These are the activations of a small neural network, seen along a few directions. Each row is one input.
In each table, some parts of the input vary, and every possible input appears once, in random order.
A made-up example of a description, with smaller parts first: one of 2 separate values, together with either a single point or one of 11 places along a line or (one of 4 places along a line, together with one of 5 places around a ring).
Shared parts are said once, and a part with two or three values counts as separate values.

Other details of the inputs shift rows strongly along two fixed directions, in all tables alike. That doesn't count.

Table:
row 1: [ -5   5  -6   0  -3   9  -9   7 -23   3  13]
row 2: [  4 -10   5   0   7  -1   6  -3  18   1  -7]
row 3: [ 8 -5 -4  1  3 -7  9 -3 18 -2 -6]
row 4: [10 15  7  3  7  5  4 11 -6  3  2]
row 5: [ -2 -13  -2  -5   0  -4   6  -8  18  -6  -7]
row 6: [  0  10   7  -1   3   3  -5   6 -14  -2  -2]
row 7: [ 8 -7 -2  2  4 -2  9 -1 20  0 -2]
row 8: [  4  13   9   1   4   0  -4  13 -12   1  -5]
row 9: [ 5 13  1  0  3  2  1  7 -9  0  1]
row 10: [  1 -13  -1  -4   0  -6   4  -5  18  -5  -7]
row 11: [ -3   4  -1   2 -20   0   7  -8 -16   3   4]
row 12: [-17   4  -4  -5 -10   7 -17   3 -27  -2  14]
row 13: [ 5  8  2  3  5  8  0  4 -8  3  4]
row 14: [  0 -12  -2  -2   3  -5   4  -7  17  -3  -9]
row 15: [ 8 -2 -2  3  8 -7  9 -4 16  0 -9]
row 16: [ 1 -7  4  2  4 -8  3 -4 19  0 -8]
row 17: [ 7 -7 -3  3  4 -2  8 -1 20  1 -3]
row 18: [ 4 15  3  6  4 -2 -3  8 -9  4  2]
row 19: [-40 -53 -50 -18 -34   6 -18 -36   1 -16  24]
row 20: [  3  -3  -2   4   6  -5   7 -10  17   0  -5]
row 21: [ -9   9  -7   0  -5   5 -15   2 -26   3  13]
row 22: [ 9 19  8  6  6 -2  0 10 -8  4  1]
row 23: [ 4  7  9  0  3  5 -3 12 -8  2  1]
row 24: [ 1 -8  4  3  6 -9  4 -7 17  1 -9]
row 25: [ 1 -6  5  3  7 -6  4 -8 17 -1 -8]
row 26: [  4  16  13   3   5  -1  -4  11 -10   3  -1]
row 27: [ 5 19  6  5  6  0  1  8 -9  4  1]
row 28: [  0 -15   0  -2   1  -1   4  -3  19   0  -5]
row 29: [  1   6   9   1   5   7  -3   7 -10   1   1]
row 30: [ -9   3   1  -6  -6  12 -11   8 -24   0  12]
row 31: [-11   3 -14  -6 -12   6 -15   3 -25  -2  14]
row 32: [  4  -6  10   3 -12  -9  18 -13  12   2 -11]
Each input here is: one of 2 separate values, together with either a single point or (one of 3 separate values, together with one of 5 places around a ring).
Q: Changing only the choice among 2 separate values turns row 21 into row 24. The same change can be made to row 15. Which row results?
A: row 14
Q: Which other rows does row 23 become when the choice among 3 separate values takes its other values? List them by row number.
A: row 10, row 26

Table:
row 33: [ 6 12  1  1  0  1  2  8 -9  1  1]
row 34: [ 0 -2 -2  0 -1  2  0  1  3  1  3]
row 35: [ -1   5  -2   2  -1   4  -5   4 -13   3   8]
row 36: [ 8 11  8  1  3  3  1 10 -5  1  1]
row 37: [ 4 10  1  2  1  1  1  6 -6  3  2]
row 38: [-4 -5 -7  0 -1  0 -1 -8  2 -1  1]
row 39: [-5 -5 -3 -2 -2  2 -2 -5  4 -2  3]
row 40: [  1 -10  -5  -1  -1  -7   4  -8  16  -3  -7]
row 41: [ 2 12  4  2  4  0  0  4 -7  1  1]
row 42: [ 6  9  7 -1  5  5  2 11 -7  3 -1]
row 43: [ 1 -9  1  2  3 -4  2 -5 17  0 -6]
row 44: [ 1 -8  1  1  3 -5  4 -3 19 -1 -6]
row 45: [ -3   4   3  -3   1   4  -8   7 -15   2   0]
row 46: [  3  -4   8   3 -10  -9  17 -11  12   1  -9]
row 47: [  0 -12  -1  -2   0  -5   3  -5  19  -4  -5]
row 48: [ 4 13 11 -1  8  4  1 10 -8  1 -2]
row 49: [ 3 -8  2 -1  3 -3  6 -6 18 -4 -5]
row 50: [ -5   5  -1   0   0   5  -7   1 -15   2   7]
row 51: [  2  -9  -6   0   2  -5   7 -10  15  -4  -7]
row 52: [  0   4   0   0  -3   6  -6   6 -13   1   6]
row 53: [  0 -13  -1  -1   0  -5   2  -6  17  -3  -6]
row 54: [ 5 13  5  1  3 -3 -1  9 -8  0 -3]
row 55: [ -2   7   0   1   0   0  -7   3 -12   3   2]
row 56: [-42 -36 -34 -15 -48   8 -18 -30 -28  -7  26]
row 57: [ -2   6   3  -1  -1   6  -8   4 -16  -1   5]
row 58: [ 5 -9 -7  1 -1 -5  8 -7 15 -2 -5]
row 59: [  0 -11   1  -4   3  -4   5  -3  17  -2  -7]
row 60: [  0   8  -3   2  -2   4  -4   4 -14   3   6]
row 61: [ -3   4   2  -3   1   7  -6   4 -15   0   3]
row 62: [ 5 14 10  3  8 -2 -1 11 -7  4 -1]
row 63: [ 5 14  4  1  4  0  1  6 -8 -1 -1]
row 64: [-5 -8 -4 -1 -2 -3 -4 -4  2  0  2]
row 65: [ 1 10  3  1  3 -2 -2  6 -5  2 -1]
row 66: [ -2   5  -2   2  -2   7  -7   6 -14   3   7]
row 67: [ 1 -8 -1  1  5 -5  7 -7 19 -2 -2]
row 68: [ 7 13  6  3  5  1  1 10 -7  4  3]
row 69: [ 1 -9  0  2  5 -2  5 -8 18 -1 -5]
row 70: [  5 -11   0   0   4  -2   9  -3  17   0  -7]
Q: Changing only one part turns row 46 into row 56. The same change can be made to row 49. Which row results?
A: row 57
Q: What do these inputs look like to the network?
A: one of 2 separate values, together with either a single point or (one of 3 separate values, together with one of 6 places along a line)
Q: Which other rows does row 45 become when the choice among 3 separate values takes its other values? List them by row number.
A: row 61, row 70

Table:
row 71: [-18  11 -14  -4  -9  13 -25   5 -45   1  24]
row 72: [-7 -9  0 -2 -5 -3 -3 -2  7 -1  0]
row 73: [ 8 14  4  3  0  2  6  9 -9  4  1]
row 74: [  2  -6 -15   1  -2  -9   3  -8  17  -3   0]
row 75: [-17 -11 -22  -6 -18   2 -12  -5 -11  -3  15]
row 76: [ 8  5  7  7 15  0  2  3 12  3 -4]
row 77: [ 29  32  17  15  10 -17  24   5   6   5 -17]
row 78: [  1 -18  -2  -8  -5   4   8  -1  14  -7  -5]
row 79: [  0 -15  -1   2  -4   3   9 -10  15   0   1]
row 80: [ 29  27  36   7  19   5  14  26  -1   6 -15]
row 81: [-10   4 -13  -5 -16   8 -11   4 -26   2  15]
row 82: [ -8  -8   1  -6 -10   2  -6   0  -4  -1   1]
row 83: [ -9   2  -4  -7   3   3 -12   5 -15  -6   1]
row 84: [  5  -7 -13   2  -6  -6  10  -7  15  -2   1]
row 85: [ -6   7   2   1  -9   9  -7   4 -24   5  12]
row 86: [  2  -5 -16   1   5  -5   4 -10  15  -5   2]
row 87: [ 3  7 14  0  1  7  4  8 -7  2  0]
row 88: [ -5 -12  -5   2   6  -4   0 -13  17  -2   1]
row 89: [ 12  18  19   5  20  -9   4   9   9   4 -12]
row 90: [  6 -11 -12  -1  -6   1  13 -10  15  -3   3]
row 91: [ -6 -14  -2   0   0  -7  -3  -8  15   1  -2]
row 92: [  4 -14 -10  -3  -6   4  11  -4  14  -2   2]
row 93: [ 13  13  11  12   0 -13  14  -4   3   5 -12]
row 94: [-17  12 -17  -6 -10  13 -24   6 -44  -1  23]
row 95: [10  8  2  6 14  2  0 11  4  4 -1]
row 96: [  9  11  17   2  13  -7   1  10   9   3 -14]
row 97: [  9  25  11   5   3  11   0  15 -28   8   7]
row 98: [ -4 -11  -4  -6   3  -8  -2  -4  15  -7  -9]
row 99: [  4 -16  -6   0  -4   4  11  -6  14   0   4]
row 100: [ -4 -15  -4  -1   7   0  -2  -8  16  -1   0]
row 101: [ -4 -10  -1  -7  -7  -2   1   1   6  -4  -6]
row 102: [  0  -5 -19  -3   0   4  -7   0   2  -4  10]
row 103: [ -5 -12  -5   3  -1  -7  -2 -10  17   1   0]
row 104: [ 8  0 11  3  2  8  5  7  0  4  1]
row 105: [ -7  -5  -8  -1 -11   5  -1  -4 -10   2  10]
row 106: [  1  -3 -17  -1   4   1  -1  -4   6  -4   5]
row 107: [ -4 -12   1  -5 -11 -14   8 -13  12  -6 -14]
row 108: [-11  -6   0  -6  -9   4  -5  -9 -12  -6   0]
row 109: [ -1 -16  -3  -3   6   0  -1  -2  20  -3  -1]
row 110: [ -2 -16  -2  -7  -6  -2   7  -5  13  -7  -7]
row 111: [ -7 -10   1  -7  -9   9  -2  -2  -6  -3   3]
row 112: [  0 -10  -1  -1   7   2  -4   0  11   2   1]
row 113: [ -4 -14  -4   3  -5  -6   1  -9  17   1   0]
row 114: [-4 -9  4 -5 -5  2  1 -3  4 -2 -4]
row 115: [  6  -6 -11  -1  -6   5   9  -2   6  -3   7]
row 116: [-13  -5  -3  -8  -1   3 -14  -2 -10  -4   4]
row 117: [ -5 -16  -4  -6  -5  -7   1  -3  15  -7  -7]
row 118: [ -1 -15  -7   2   5   1  -3  -5  18  -1   3]
row 119: [ -3 -16   1  -1  -4  -1   6 -10  14   2  -2]
row 120: [-5 -8  2 -3 -6 -1  1 -1  6  0  0]
row 121: [-11  -1  -4  -1 -12   6 -10   0 -17   3  13]
row 122: [ -8  -6   4  -4 -13  -9   2 -11   0  -3  -8]
row 123: [  2 -12 -14  -3   5  -1   1  -3  18  -2   1]
row 124: [ 5  2  0  4 -2 -2  5  1  1  4  1]
row 125: [ -2  -9  -6   3  -2  -3   9 -17  10  -1  -3]
row 126: [ -1 -11 -14  -3   5  -1   1  -7  16  -3   0]
row 127: [ -4  34  13  -2   6  16 -25  28 -55   2  11]
row 128: [16 24 13 10 20 -6  5 11  2  7 -8]
row 129: [  1 -18  -3   0  -6   5   7  -8  15   0   4]
row 130: [  5  -1 -10   0  -5   0   8  -4   4  -1   4]
row 131: [ 7 11 15  4 12 -6  1  9  6  4 -9]
row 132: [ 29  35  17  15  17  -8  14  20   1   6 -10]
row 133: [ 21  29  10  10  12  -3  17   4  -2   3 -11]
row 134: [-8 -9 -3 -1  5  0 -6 -7  4 -1  3]
row 135: [ -1 -19   0  -4  -5   5   8  -4  15  -3   1]
row 136: [ 18  14  22   1  12   2  13  15   3   0 -15]
row 137: [-13   9   0  -6  -4   5 -21   8 -29  -2   8]
row 138: [  3  -4 -16   1   4  -8   3  -8  16  -4   0]
row 139: [-12  17  -7  -1 -13  11 -23  14 -48   6  21]
row 140: [ -6 -13  -3   1   5  -7  -3 -10  16   0  -2]
row 141: [ -1   1 -11   0   4  -5  -2  -2   4  -1   0]
row 142: [ 11  28  10   7   7   2   8   8 -18   4  -5]
row 143: [ -1 -13 -11   1   6   0   1  -8  15  -1   2]
row 144: [ 14  20  25   5  12   0  11  14   0   7 -11]
row 145: [ -3  -1   3   4 -11 -10   6 -14   4   2  -4]
row 146: [-8 -8 -4 -4  2  4 -8 -1  0 -3  5]
row 147: [ 10  25  20  11  10   2   7   5 -12   6  -7]
row 148: [ 16  25  12   5   7   6   9  15 -14   6  -1]
row 149: [  4  18   4   6  -8  -8   6   0 -14   3  -4]
row 150: [ -3 -15   1   1  -4  -4   4  -7  15   2  -1]
row 151: [ -4 -15  -1   2  -3  -6   1  -7  16   1  -2]
row 152: [-13  21 -11  -4 -11  10 -25  16 -50   4  21]
row 153: [-11  -7  -1   1  -5   3  -1 -12  -7  -1   2]
row 154: [ 18  12  15   1  22  -2   5  19  11   0 -15]
row 155: [-16 -17 -11 -11 -12   2  -3 -15  -2 -11  -2]
row 156: [ 19  27  25   5  20  -8   5  23   1   2 -18]
row 157: [ -6 -12   2   2 -11 -12   7 -17   9   1  -6]
row 158: [-6 -8  2 -4 -5 -3 -4  0  5 -3 -4]
row 159: [-13  -1  -9 -11  -5  11 -20   7 -26  -6   9]
row 160: [ -1 -17  -3  -6   5   0  -4  -2  18  -5  -5]
row 161: [-20   2  -3  -5 -21   1 -14  -4 -32  -1  10]
row 162: [-11  -7  -4  -4   2   0  -8  -5  -1  -4   4]
row 163: [12 15 15 10 18 -7  4  3 15  5 -9]
row 164: [-15  -3  -4  -5 -14  15 -13   1 -30   2  17]
row 165: [-13   3 -13  -2 -10   4 -18   2 -25   2  15]
row 166: [ 13  24  25   7  15  -1  12   6  -4   4 -15]
Q: What do these inputs look like to the network?
A: one of 8 places along a line, together with either one of 2 separate values or one of 10 places along a line
Q: Changing only the place on the line of 8 turns row 87 into row 111. The same change can be made to row 162. Which row results?
A: row 116
Q: Changing only the place on the line of 8 turns row 131 into row 96. The same change can be made to row 144. Which row results?
A: row 114
Q: List by row number the other rows that have the place on the line of 8 in common with row 75.
A: row 73, row 81, row 92, row 94, row 123, row 126, row 141, row 142, row 148, row 149, row 152
Q: Which other rows does row 147 become when the choice among 2 separate values takes its other values? List them by row number.
A: row 145
Q: Which other rows does row 85 become when the place on the line of 10 takes its other values? List them by row number.
A: row 76, row 79, row 88, row 103, row 113, row 118, row 121, row 129, row 163
Q: Which other rows does row 77 become when the choice among 2 separate values takes its other values? List them by row number.
A: row 133

Table:
row 167: [ 5 -3 -1 -1 14 -1 -2  3 13 -4 -5]
row 168: [-7 -8 -2 -7 -8  8 -6  5 -9 -2  7]
row 169: [ -9  -8  -1  -4  -9   9  -7  -2 -11   1   8]
row 170: [ -3  -1 -10  -4 -14   6   2  -3 -13  -3   6]
row 171: [  1  -2   3   4   3 -11   6  -9  12   2  -8]
row 172: [ -9  -6  -2   0  -9   7  -4  -4 -14   1   7]
row 173: [ 2 -4 -2  4 16 -2 -4 -2 17  0 -1]
row 174: [ -1   2 -14   4  -8   4  -3  -1  -9   4  13]
row 175: [ 6  2 -3 -1  0 -8  8 -6 10 -4 -9]
row 176: [ -4   1  -4   0 -13   3   3  -5 -12   1   6]
row 177: [  4   1 -10   7   5  -9   3  -6  14   1   0]
row 178: [  7   2  -7   1   3 -10   6  -4  13  -2  -4]
row 179: [  1   0   7   4   8  -7   4  -5  11   1 -11]
row 180: [  6  -2   4  -3  12  -4   2   8  12  -4 -10]
row 181: [  3   4   3   3   1 -10  10  -6  10   0  -8]
row 182: [  3  -3   7  -2   8  -6   2   5  15  -2 -12]
row 183: [-5 -5 -8 -6  0 12 -8  5 -7 -3 11]
row 184: [-4 -6 -5 -8 -4 10 -6  7 -9 -3  7]
row 185: [-12  -8   5  -4 -17   5  -4  -4 -12  -1   5]
row 186: [  3   0  10   1  10  -6   2  -1  13   2 -11]
row 187: [ -7  -4  -4   0 -12   4  -2  -7 -14   2   8]
row 188: [-7 -4 -8 -1  2 11 -9  2 -5  1 15]
row 189: [  0  -2  16   0   1 -10   4  -3  12  -1 -13]
row 190: [ 27  54  24  12  13   7   4  34 -37  12   0]
Q: Changing only one part turns row 168 into row 182. The same change can be made to row 188. Which row results?
A: row 173
Q: What do these inputs look like to the network?
A: one of 2 separate values, together with either a single point or one of 11 places along a line
